These are the activations of a small neural network, seen along a few directions. Each row is one input.
In each table, some parts of the input vary, and every possible input appears once, in random order.
A made-up example of a description, with smaller parts first: one of 3 separate values, together with either a single point or one of 9 places along a line or (one of 4 places along a line, together with one of 8 places around a ring).
Shared parts are said once, and a part with two or three values counts as separate values.

Other details of the inputs vary at random and push rows far along three fixed directions, the same in every table; ignore that.

Table:
row 1: [ -5   5  13   7  -8  19  22  -5 -19   8 -14 -27]
row 2: [-36 -31  -7 -11  47 -29 -76  41  28  16  16 -30]
row 3: [-28 -38 -14 -29  26 -30 -89  49  15  12   4  -9]
row 4: [-59   5  10  22 -37 -12  32  34 -54 -40   0   0]
row 5: [-19  -7  -8  12  30 -41 -33  29  53 -11   6  -9]
row 6: [-26  -5 -17   6  31 -31 -25  37  57 -15  17   9]
row 7: [-67  22  -6  19 -33  -4  39  27 -35 -21 -12 -36]
row 8: [ -1  41   6  20 -28   8  63   3 -20 -33 -30 -17]
row 9: [ 41  17 -31   9  15 -11  -5   9  77  -7 -15  12]
row 10: [ -6  -7  25   1 -20  12  18  -3 -29 -13   8  13]
row 11: [-70 -29  -2  12 -39  -1 -12  46 -69   8  -7 -37]
row 12: [-17   1 -30  -1   7 -37 -52  30  40  -8  -4  12]
row 13: [ 13 -24  -2  -7   2  39  22 -35 -12  29  -1 -18]
row 14: [ -1  -1  -4 -17  12  40  18 -46 -13  19  10  -9]
row 15: [ 57  23  21   5   4  37  38 -58   5  10 -14  -2]
row 16: [ 37 -46  29 -28  13  71   6 -79 -36  48  29  28]
row 17: [ 72  28  -8  12  10 -17   1  21  80 -21 -30   9]
row 18: [ 34  27   6  12  24 -34 -10  24  70 -33  -9   8]
row 19: [ 34 -32 -10 -30   0  53   0 -40 -29  29   1  14]
row 20: [  3  16  14 -11  -3   4  32   9 -32  10  10 -10]
row 21: [-81 -14  -1  -2 -22  -8 -12  30 -75 -15   9 -27]
row 22: [ 34  22 -12  13   9 -38 -21  18  56 -37 -11  37]
row 23: [-14  -9 -18   4  21 -35 -36  36  52   1 -14 -18]
row 24: [  2  44  23  21 -29   4  57   0 -21 -33 -25 -24]
row 25: [ 73  24   5 -22  16  40  55 -57  -8  22   9  26]
row 26: [ 61  18  20 -11  -1  43  42 -47   6   6 -17  -1]
row 27: [  8  54  -2  43 -44  -5  77  22  -8 -51 -39 -16]
row 28: [-72 -12   5   2 -30 -21  -6  49 -81  19  14 -20]
row 29: [ 64   3   9  -3  -8  25   1 -42  15  19 -18  22]
row 30: [-11 -43  -5 -44  17  42 -29 -33 -49  34  15  -1]
row 31: [ 10 -10  24  -4  17  35  16 -40 -17  18  15 -10]
row 32: [ 19 -35   5 -32  48  42  -4 -35   6  21  28  14]
row 33: [ 45  32 -23   3   5 -49 -15  35  45 -15  -9  44]
row 34: [-49 -44 -25 -16  28 -28 -71  41  30   7  30  19]
row 35: [ 36  20   2  26   3 -41 -27  17  60 -24 -13  29]
row 36: [-41 -34 -19 -23  57 -25 -64  45  27   1  21 -13]
row 37: [-58   6   2  27 -54 -18  21  25 -47 -16 -22 -23]
row 38: [ 18 -10   2 -15 -10  14  14 -35 -34  38  16  21]
row 39: [-21 -46 -13 -40  25  28 -53 -35 -19  40  36   7]
row 40: [ 56  13  -5  -3   0 -21 -29  14  57 -11 -26  24]
row 41: [ -6  37  10  46 -44  -3  59  24 -17 -28 -33 -30]
row 42: [-16  39   9  43 -57 -21  45   0 -25 -35 -31  -6]
row 43: [-11  12   7  -1   5  14  24 -14 -25 -14   3 -19]
row 44: [ 32  31 -17   8  26 -30 -12  22  65 -29 -23   5]
row 45: [-49 -17  -4 -17  15  22  -6 -17 -30  15  27 -27]
row 46: [-10 -54   5 -52  46  40 -29 -22 -47  80  44 -15]
row 47: [-63   7  12  34 -45 -23  25  17 -48 -28  -3 -14]
row 48: [-14  37 -12  39 -66  -5  52  13 -22 -34 -27   2]
row 49: [ 67  23  -3 -16 -13  34  41 -68  -9  29  14  52]
row 50: [ 63  19  -8 -22  23  29  31 -54  22  33  20  32]
row 51: [ 20 -38 -12 -12  -5  24 -17 -26  -4  33  -2   7]
row 52: [ 62  12  -2 -12 -18  50  32 -76   3  18  -8  35]
row 53: [ 33  19   9  14  23 -31  -4  31  73 -33  -5  17]
row 54: [ 39  24   9   2   7  39  51 -66  14  -2  11  18]
row 55: [ 37  21  -5  17  25 -30 -13  -9  74 -14  -8   5]
row 56: [ 11 -24   3 -12   6  13 -23 -43  -5  22  13   8]
row 57: [-69   5  18  36 -25 -15  47  25 -32 -28   4 -28]
row 58: [  5 -26 -23 -26  19  -7 -54  18  18  10  -6  12]
row 59: [ -2  -3  -4  -4  10 -41 -59  38  31 -16  -1   3]
row 60: [ 50  20   9  12 -41  18  37 -14  -7 -14 -27  12]
row 61: [-91 -34  10  14 -28 -12   1  30 -60  -6  17 -17]
row 62: [-16 -22 -14  -5  19 -37 -78  42  29  10  -6  -3]
row 63: [-41 -44 -20 -31  45 -25 -55  35   3  48  32 -17]
row 64: [ 13  45  17  16 -51 -14  53  13 -43 -18 -11  13]
row 65: [ 30  19   8  29  23 -33  -5  26  75 -24  -6  15]
row 66: [-12 -38  18 -42  32  43 -20 -32 -37  33  29 -29]
row 67: [ -9  41  27  34 -52 -16  48  12 -30 -50 -17   2]
row 68: [-25 -65  -1 -47  44  47 -35 -45 -30  63  28 -30]
row 69: [ 22  26 -18  18   2 -38 -19   9  66 -30  -3  40]
row 70: [-79 -16  13  12 -28 -11 -18  29 -72  -2   8 -35]
Each input here is: one of 2 separate values, together with one of 5 places around a ring, together with either a single point or one of 6 places along a line.
The inputs of row 24 and row 3 match in every part but the choice among 2 separate values. If row 26 is changed in the same way as row 24 into row 3, which row does it become?
> row 40
Change only the place on the line of 6 in row 65. List by row number the other rows that result.
> row 1, row 2, row 15, row 31, row 41
Change only the place on the line of 6 in row 61. List by row number the other rows that result.
> row 37, row 42, row 47, row 51, row 56
Which other rows agree with row 34 in the choice among 2 separate values and the place on the ring of 5? List them by row number.
> row 12, row 39, row 48, row 49, row 52, row 69
Change only the choice among 2 separate values in row 64. List by row number the other rows that result.
> row 20
Change only the place on the ring of 5 in row 45. List by row number the other rows that result.
> row 2, row 43, row 55, row 66
Which other rows agree with row 19 in the choice among 2 separate values and the place on the ring of 5? List them by row number.
> row 4, row 21, row 22, row 30, row 33, row 58
